A small network was shown many inputs. Here are its activations along a few directions, one row for each input.
In each table, some parts of the input vary, and every possible input appears once, in random order.
Descriptions start from the smaller parts, as in this example, which fits no table here: one of 3 separate values, together with either a single point or one of 11 places around a ring or (one of 5 places around a ring, together with one of 6 places along a line).
Shared parts are said once, and a part with two or three values counts as separate values.
In the rows, 100 means zero.

Other details of the inputs vary at random and push rows far along two fixed directions, the same in every table; ignore that.

A family of inputs:
row 1: 111,82,141,82,142,155,99,60,185,163,189,93
row 2: 140,42,47,128,72,65,77,74,88,118,68,135
row 3: 126,86,85,128,116,124,104,73,157,124,148,112
row 4: 46,142,172,80,129,139,132,100,124,75,146,65
row 5: 131,67,39,127,71,73,84,38,110,123,91,156
row 6: 73,139,161,114,124,143,144,141,122,72,146,48
row 7: 81,134,133,110,93,95,132,142,63,48,73,62
row 8: 58,132,98,106,72,78,105,92,51,62,55,108
row 9: 69,148,123,126,83,105,134,144,61,47,78,65
row 10: 154,60,95,97,119,103,91,78,137,136,132,87
row 11: 128,86,85,131,111,125,110,73,152,125,146,109
row 12: 83,144,111,87,87,92,104,146,65,49,53,68
row 13: 76,79,90,64,104,69,90,152,17,103,61,124
row 14: 66,150,161,60,130,137,116,133,134,93,132,54
row 15: 73,129,93,98,72,80,75,95,59,74,47,120
row 16: 87,123,75,89,67,72,81,113,64,89,40,107
row 17: 131,63,40,123,78,74,77,35,117,126,95,161
row 18: 130,78,123,75,138,143,96,95,176,139,169,73
row 19: 121,13,49,71,107,64,61,100,61,166,87,162
row 20: 114,106,79,103,85,65,87,115,57,65,43,90
Each input here is: one of 2 separate values, together with either a single point or one of 9 places around a ring.
The inputs of row 7 and row 2 match in every part but the choice among 2 separate values. If row 16 is changed in the same way as row 7 into row 2, which row does it become?
> row 14
Which other rows does row 8 become when the choice among 2 separate values takes its other values? List them by row number.
> row 4

A family of inputs:
row 21: 46,154,150,70,114,105,125,157,55,52,79,64
row 22: 119,94,95,122,100,114,104,67,143,113,130,102
row 23: 86,97,97,83,99,86,92,114,68,97,78,109
row 24: 129,50,51,95,86,68,68,91,79,132,72,136
row 25: 106,110,135,112,127,143,127,84,166,110,168,75
row 26: 114,101,134,111,130,147,123,74,179,121,178,77
row 27: 123,55,52,97,83,71,66,87,79,134,74,141
row 28: 63,137,127,79,101,92,113,158,45,57,62,73
row 29: 131,80,47,134,63,76,76,52,106,109,74,135
row 30: 87,97,94,87,95,83,91,120,61,96,71,110
row 31: 100,123,152,104,134,153,131,87,175,103,175,60
row 32: 78,109,102,84,93,78,99,139,42,76,56,96
row 33: 50,153,140,75,108,102,119,156,54,51,72,69
row 34: 125,88,94,120,102,117,100,61,152,121,137,103
row 35: 121,90,90,124,98,112,103,67,140,114,128,106
row 36: 108,109,98,122,94,109,106,78,126,95,113,97
row 37: 121,57,53,94,81,70,67,82,81,133,73,141
row 38: 92,96,89,86,93,74,91,127,50,88,59,107
Describe the family of inputs behind these rows.
> either one of 8 places along a line or (one of 2 separate values, together with one of 5 places along a line)
List by row number the other inputs of the same sort as row 31.
> row 22, row 25, row 26, row 29, row 34, row 35, row 36

A family of inputs:
row 39: 58,122,109,82,87,79,106,118,44,76,59,106
row 40: 98,123,161,88,123,147,123,111,155,102,154,45
row 41: 78,159,108,95,80,93,105,126,78,44,51,68
row 42: 82,160,132,88,105,119,114,126,109,52,93,51
row 43: 131,59,66,86,107,94,60,59,123,142,111,133
row 44: 79,146,86,134,77,81,119,96,58,37,52,111
row 45: 87,109,83,140,63,80,108,87,59,63,63,109
row 46: 79,169,105,89,90,96,108,124,86,39,57,66
row 47: 134,47,66,141,87,99,87,38,137,137,132,133
row 48: 90,133,146,113,140,140,140,86,161,90,168,75
row 49: 113,86,55,144,65,72,95,59,87,99,75,135
row 50: 110,77,64,95,84,72,60,80,79,108,64,132
row 51: 85,139,83,136,69,74,113,97,53,43,47,116
row 52: 137,46,41,100,83,72,47,52,100,144,77,156
row 53: 58,121,113,82,88,80,103,120,50,75,65,106
row 54: 150,78,79,109,86,68,102,146,74,78,54,80
row 55: 151,63,68,107,84,92,67,57,141,137,109,117
row 56: 105,68,68,97,113,114,85,118,111,164,136,145
row 57: 94,70,134,70,129,129,110,81,138,145,161,93
row 58: 110,112,101,99,122,145,108,131,165,144,150,89
row 59: 89,125,151,116,134,143,141,88,156,94,168,70
row 60: 130,96,111,90,121,129,100,77,173,124,147,82
row 61: 161,27,78,99,114,79,92,110,92,140,99,104
row 62: 130,53,67,92,98,92,64,61,116,147,104,132
row 63: 106,115,74,111,60,71,85,98,78,78,50,93
row 64: 75,112,103,97,77,74,88,117,48,78,48,94
row 65: 72,104,159,68,134,134,130,108,119,119,154,77
row 66: 117,48,63,85,92,77,70,59,96,147,100,153
row 67: 44,148,130,71,106,90,116,133,50,53,70,92
row 68: 129,93,123,89,118,132,102,82,172,128,151,72
row 69: 109,76,130,80,127,129,97,87,141,140,149,88
row 70: 71,116,153,59,144,131,121,106,130,108,154,86
row 71: 99,112,118,128,102,89,144,158,48,26,67,57
row 72: 150,24,61,91,115,68,94,110,72,135,105,116
row 73: 64,136,160,79,116,121,113,137,87,67,108,55
row 74: 42,144,137,72,105,95,119,135,54,58,79,85
row 75: 111,73,62,100,79,70,62,80,71,111,58,133
row 76: 72,131,125,121,131,160,134,137,142,111,166,80
row 77: 115,78,60,149,59,70,91,61,82,102,76,134
row 78: 88,102,67,108,84,96,78,143,66,113,70,130
Describe the family of inputs behind these rows.
> one of 4 places along a line, together with either one of 2 separate values or one of 8 places along a line
The inputs of row 65 and row 64 match in every part but the place on the line of 4. If row 70 is changed in the same way as row 65 into row 64, which row does it become?
> row 43
Which other rows does row 46 become when the place on the line of 8 takes its other values? List them by row number.
> row 40, row 41, row 42, row 55, row 60, row 63, row 68
Which other rows does row 48 become when the place on the line of 8 takes its other values? List them by row number.
> row 44, row 45, row 47, row 49, row 51, row 59, row 77
Which other rows does row 58 become when the place on the line of 4 takes its other values? List them by row number.
> row 56, row 76, row 78
